These are the activations of a small neural network, seen along a few directions. Each row is one input.
In each table, some parts of the input vary, and every possible input appears once, in random order.
A made-up example of a description, with smaller parts first: line(6) and (point or line(9) or (values(3) and ring(8))).
Shared parts are said once, and a part with two or three values counts as separate values.

Other details of the inputs shift rows strongly along two fixed directions, in all tables alike. That doesn't count.

A family of inputs:
x1:   4.5  20.9  12.0   8.9  32.4  -6.2  -9.8  -2.3  -1.8 -13.2  -3.5
x2:  13.7 -20.0  39.7  16.8  -6.3  -2.9  -5.5  -7.9   0.2   9.9 -19.7
x3:  10.3   9.3  37.6  12.6  38.5 -10.2 -13.2  -8.0  -7.4   8.3 -13.9
x4:  -5.9  21.7 -48.8 -10.6   5.2  -6.1  10.9  14.9  13.1 -24.7  11.6
x5:  17.6   7.7  27.5  24.6  29.1 -17.7 -17.7   2.0  12.0  10.6 -20.5
x6:   0.1 -21.3  49.9   0.4   8.6  -9.9  -3.9   4.9 -21.4  16.9   0.7
x7: -17.1  -6.5 -29.2 -21.9 -19.7   3.6  11.2  11.1  -8.3 -20.5  21.4
x8:   5.3 -13.3  61.4  -2.8 -11.6  -5.0 -26.7   1.0 -28.8  28.7   4.4
x9:  11.3  11.7  31.2  19.3  32.8 -23.3 -23.0   4.4   2.8   0.1 -12.1
x10:  -7.5  12.4 -67.2  -5.6 -21.1   5.3   7.5   2.3  20.5 -23.6   5.9
x11: -27.5 -57.0  13.0 -28.4 -51.2  19.9  12.2  -1.4 -26.1  24.2  23.7
x12:   9.8  28.2  -8.7  11.1  35.1 -18.0   1.2  17.5  12.2  -4.3  -7.7
x13:   2.3 -40.7  60.3   3.7  -8.1   2.2   2.3  -0.8 -22.8  38.5  -8.1
x14: -12.9 -13.8 -16.7  -7.6 -22.7   4.3  -3.8  -1.5   1.2  -0.1   8.4
x15:  -8.1  -9.0 -13.9  -7.7 -18.1  19.4  10.9 -13.2   2.5   3.2   3.7
x16:   7.5 -30.1  60.0   7.3  -7.2  13.3   2.5 -20.8 -13.5  24.1 -13.8
x17: -15.9 -39.0  -4.5 -16.3 -46.3  19.4  21.0  -0.7 -11.7  12.5  12.2
x18:  -4.5 -40.5  48.5  -1.0 -14.6  18.3  -0.4 -19.9 -22.9  31.1   0.8
x19: -13.9   3.2 -50.7 -11.3 -19.0   1.6  -0.4   2.9  11.9 -21.2  17.4
x20:   9.2  14.3  26.1  15.2  35.9  -5.6 -10.3  -6.6   0.3  14.3 -16.0
x21: -21.6  -4.3 -34.0 -16.8 -19.7  18.2   8.6  -8.1  -6.3  -9.3  18.9
x22:   1.3 -15.4  42.7   6.8   7.6 -14.5 -20.1  -2.9 -11.9   3.0  -1.0
x23:  16.5  30.3  38.2   1.1  29.0  -7.1 -18.9  -2.0 -14.7  16.1  -4.1
x24:  13.2  41.1 -21.8  17.6  40.3  -8.3   0.5  -3.6  20.1  -9.5 -13.6
x25:  18.8  42.8  -8.2  23.3  49.1 -28.8 -19.6  10.4  23.7 -18.3 -19.2
x26:  -0.4  23.4 -50.1  -2.3  -4.6  14.3  16.8  -6.9  20.2 -22.2  -2.0
x27:  -9.3   2.3 -52.4 -14.4 -18.3   6.7  19.7   9.5   9.6 -13.6  13.9
x28: -25.0 -62.8  -0.1 -22.1 -72.7  28.5   6.5 -13.3 -15.1  14.8  19.8
x29: -19.6  10.4 -48.3 -20.1 -11.4  11.2   7.8  -6.4   2.7 -26.1  22.6
x30: -10.2  10.6 -29.9 -28.1 -29.8   7.6   7.3  16.0 -16.6  -5.5  26.3
x31:  21.0  24.2  -9.1  24.2  19.7 -13.9  -4.2   1.8  25.7 -11.0 -22.5
x32:   6.9  18.6 -46.2  -0.8  -6.1   2.2  23.8  10.9  23.0 -24.5  -4.6
x33:  30.3  41.0  -8.4  25.0  45.1 -18.4   6.9  16.6  27.7  -8.8 -29.3
Each input here is: values(3) and (point or line(10)).
- The inputs of x16 and x32 match in every part but the values(3) part. If x1 is changed in the same way as x16 into x32, which row does it become? => x7
- Change only the values(3) part in x26. List by row number the other rows that result. => x31, x33
- Which other rows agree with x2 in the values(3) part? List them by row number. => x5, x8, x9, x10, x14, x19, x22, x25, x28, x31
- Change only the values(3) part in x27. List by row number the other rows that result. => x5, x24

A family of inputs:
x34:   4.2  15.3  12.1  10.1  42.3  18.1  11.1  -4.7  -9.2   6.8 -15.1
x35: -18.8 -36.0 -31.7 -12.8 -64.5  20.3   1.8 -26.8   9.4   2.4   2.4
x36:  -8.5 -34.6  74.3   5.4  13.1 -24.4 -29.8  -3.8 -11.1  23.0 -12.7
x37:  -3.6 -20.0  69.0  11.7  35.0  13.4  -1.7 -18.3 -20.6  54.0 -19.1
x38:   1.5 -35.9  84.2  21.3   3.3 -35.7   7.8  38.8 -12.4  23.5 -20.0
x39:   8.6 -25.3  73.8  10.6  31.6  21.0   7.4 -16.7 -20.0  44.6  -4.4
x40:  -6.3  23.4 -35.3  -3.6  17.3 -18.4  -2.6   9.9  12.9 -47.1  -0.5
x41:  18.3   6.2  34.6   9.4  16.8 -20.0 -30.8  11.1  -5.2   7.1  10.7
x42:  45.6  -5.1   5.3  17.2  -4.6 -20.9  21.1  31.2  25.1  23.4 -39.8
x43:  21.5 -26.6  74.5  27.3  -1.3   4.2 -20.0 -15.7  -3.1  19.9 -36.9
x44:  -2.3  27.8  -5.3 -21.0  27.5   0.2  14.9   0.1   1.8 -11.9  12.7
x45:   6.5  -5.3  -8.2  19.1  19.3   2.8  10.7 -12.1   8.3  -2.7   2.7
x46:  27.3   8.8 -23.3  -7.9  -5.6 -34.9   5.1  59.7   2.7   9.4  -0.2
x47:   5.5  47.4 -48.0   2.0   6.3   9.6  11.0 -16.6  30.8  -8.3 -16.6
x48:  -5.6  -1.5  17.2 -17.1  11.0  -0.3  12.4  -5.5 -10.0  -4.9  18.7
x49: -42.1 -17.4 -14.7 -44.9 -28.1  16.7  15.5 -11.7 -22.5   4.8  25.4
x50: -11.4   3.5  -1.9  -5.9 -14.6 -11.6 -23.7  -0.7 -20.9  10.4  17.4
x51: -13.7  -6.1  30.5 -24.1   8.2  13.8   9.4  -3.2 -33.0   1.0   6.8
x52:   0.4  22.9  20.8  -2.6  35.8  -6.7   4.2   0.8 -12.6 -13.6  -2.5
x53:   6.3  24.6 -46.7  12.3  -5.9  -3.8  -9.2  -9.3  44.0 -16.5 -24.2
x54:   2.9   1.7  70.1   1.8  18.5 -10.0 -29.3  -2.4 -33.0  44.9   2.6
x55:   7.4 -43.1  74.3  28.9  23.8   1.9 -14.9 -10.3 -18.7  23.5 -23.4
x56:  10.2  42.3  -3.3 -14.3  19.3   3.6  -6.0  10.4  -8.8   4.7  20.7
x57: -38.3 -30.3 -17.6 -25.7 -37.8  -0.7   4.7 -13.4 -18.8  -7.0  25.6
x58:  14.6  26.5 -10.1   6.9   0.9  19.7  12.7 -16.9   6.6  -8.2 -18.9
x59: -20.5 -24.7 -17.8 -14.2 -66.2  -5.5  11.5  49.6 -12.9   1.3  26.0
x60:  16.1 -41.7 -12.7   3.6 -10.2 -12.0  31.4  35.2   8.1  21.9 -12.7
x61:   8.9  33.7 -49.1  14.7  -2.5  -3.2   2.7 -18.8  28.6 -12.5 -20.6
x62:  -6.8   3.3  -0.2  -0.6   9.8 -13.9   1.9  -2.2 -15.3 -26.1   2.0
x63:  23.4  46.6 -18.6  43.7  68.7 -15.1  -0.7   1.2  17.8 -22.9 -30.0
x64:  -4.4 -43.5 -21.7 -32.1 -42.3 -17.1  33.6  41.3  -3.1   3.2  13.0
x65:  16.9  11.2  -8.9  16.9  -2.6   4.0  -3.7 -10.6  18.2 -17.4 -26.6
x66: -25.4 -37.6 -12.8 -29.8 -38.1   3.7   2.9  -2.2   3.7 -21.4  33.7
x67:  15.3  46.4 -13.5  18.4  56.8 -34.5 -17.2  17.4  26.6 -42.6 -22.2
x68:  18.8  23.1   1.8  -3.2   4.7  24.0  16.3 -18.6  13.6  10.3  -9.8
x69:  27.6  55.2 -17.1  31.5  76.6  -7.1  11.3  -0.7  33.3 -10.5 -14.9
x70:  -6.6  16.2 -57.8  16.2  23.2  -7.6  -2.7  -1.8  33.5 -18.1  -9.9
x71:  -6.0  60.1 -44.6 -18.5  18.6  -2.6 -10.3  11.6  -0.1  -2.3  12.5
x72:   2.5  24.8 -15.7 -18.8  -3.0   5.4  -3.2   6.1 -12.7  -3.3  31.9
x73:  13.8  28.4 -10.0   4.3  10.4 -16.7 -17.3   7.4  -5.2  -9.1  19.0
x74:  18.8  43.5 -43.7   1.6   5.6  14.6  19.5 -15.0  34.1 -17.1  -5.2
x75:   4.5 -26.2  76.9   6.7  20.1 -19.7  -9.6  -9.4 -22.4  14.9   3.0
x76:  -2.4 -31.3 -17.2 -10.8 -56.2  24.6   9.2 -22.5  13.6  -4.4  10.1
x77: -27.9 -18.9 -27.9 -28.0 -49.9   1.7 -22.0   2.5 -15.4   2.1  30.9
x78:   6.8  14.6 -50.7  15.5  24.6  -3.0   6.6  -1.5  38.1 -27.5   2.6
x79:  16.5 -22.8  83.4  11.6   8.0 -18.7 -42.7   7.0 -18.8  30.2   5.9
x80:  10.5  -4.1   1.6  13.2 -19.3  13.9   5.4 -23.2  -2.8  -5.0 -16.1
x81:   3.5   8.5  18.3   6.6   9.0 -23.6 -42.7  12.3  -2.7  10.7  -1.6
x82: -32.3 -49.1 -27.3  -9.1 -37.0  18.0  -1.6 -13.4   5.8   4.1  11.0
x83:  11.9 -20.2  82.4  13.8   6.9 -13.6 -44.6  10.8 -32.2  22.6  -5.0
x84:  -5.2 -19.1 -13.3  22.5 -10.6  -6.8  29.6  37.3  14.4   1.1 -13.1
x85: -18.9 -11.0 -19.0 -28.6 -47.3  40.5  17.0 -27.7  -5.0  20.5   2.7
x86:  -4.2 -35.7 -11.8 -11.5 -60.1  26.8   6.5 -20.6  16.3  -2.7   9.9
x87:  12.5 -11.9  80.8  15.6  10.8 -13.4 -34.1   1.5 -48.0  25.6  -1.3
x88: -39.2 -33.9 -26.3 -31.1 -40.7  -2.4  -1.6  -7.4  -5.4 -13.2  22.8
x89: -18.9   3.1 -16.4 -31.6 -34.2  22.2  -0.2   3.9 -36.8  -5.7  34.7
x90: -10.3  -4.6 -17.2 -24.7 -39.7  46.5  24.9 -21.4 -11.4  -0.4   1.2
x91:   0.5  -5.2 -17.8  18.5  15.2   5.9  -4.3   2.4  13.5 -20.0 -10.7
x92:  27.8  63.8 -13.2  25.8  54.5 -35.5 -33.9  24.9  11.9 -28.1 -14.7
x93:  -4.9 -28.0  36.8  -6.6   1.0 -12.5  -6.6  -2.2  -5.4  -3.3  12.1
x94:  -0.9 -22.5 -17.9  -6.1 -51.7  24.4  18.1 -28.6   3.6  -2.6  10.6
x95:  35.6  48.2 -17.3  47.6  22.7 -29.2  18.4  39.2  52.3 -11.9 -49.5
x96: -16.8 -43.0 -24.5  -6.1 -29.1  22.7   8.9  -9.0  13.3  -7.5  22.8
x97: -38.1 -16.1 -14.8 -40.3 -27.7  11.9  12.8 -10.6 -18.9  -1.5  26.0
x98:  -4.6  20.5 -49.1  21.0  27.0  -7.1   4.9  -9.4  20.8 -11.2 -10.2
x99:  -3.4   2.6  14.1  14.3  33.7   6.4   2.9 -13.3   1.2  22.6 -13.1
x100:   1.6  61.9 -41.8 -18.0  19.2   6.1  -4.1  18.8 -10.3 -21.3  12.5
x101: -26.5 -27.8 -23.3 -17.7 -26.6  39.5  24.9 -14.3 -19.3  -4.5  18.5
- What is each input in this table made of? => line(4) and (values(2) or (values(3) and line(5)))
- The inputs of x43 and x91 match in every part but the line(4) part. If x58 is changed in the same way as x43 into x91, which row does it become? => x101
- The inputs of x96 and x66 match in every part but the line(4) part. If x45 is changed in the same way as x96 into x66, which row does it become? => x75
- Change only the values(2) part in x64. List by row number the other rows that result. => x38
- Change only the values(2) part in x42. List by row number the other rows that result. => x95
- Start at x72 and move only the line(4) part, one step at a time. The first step leads to x48. Which rows follow, in order? => x69, x74
- Change only the values(3) part in x89. List by row number the other rows that result. => x54, x72
- Change only the line(4) part in x82. List by row number the other rows that result. => x36, x53, x81
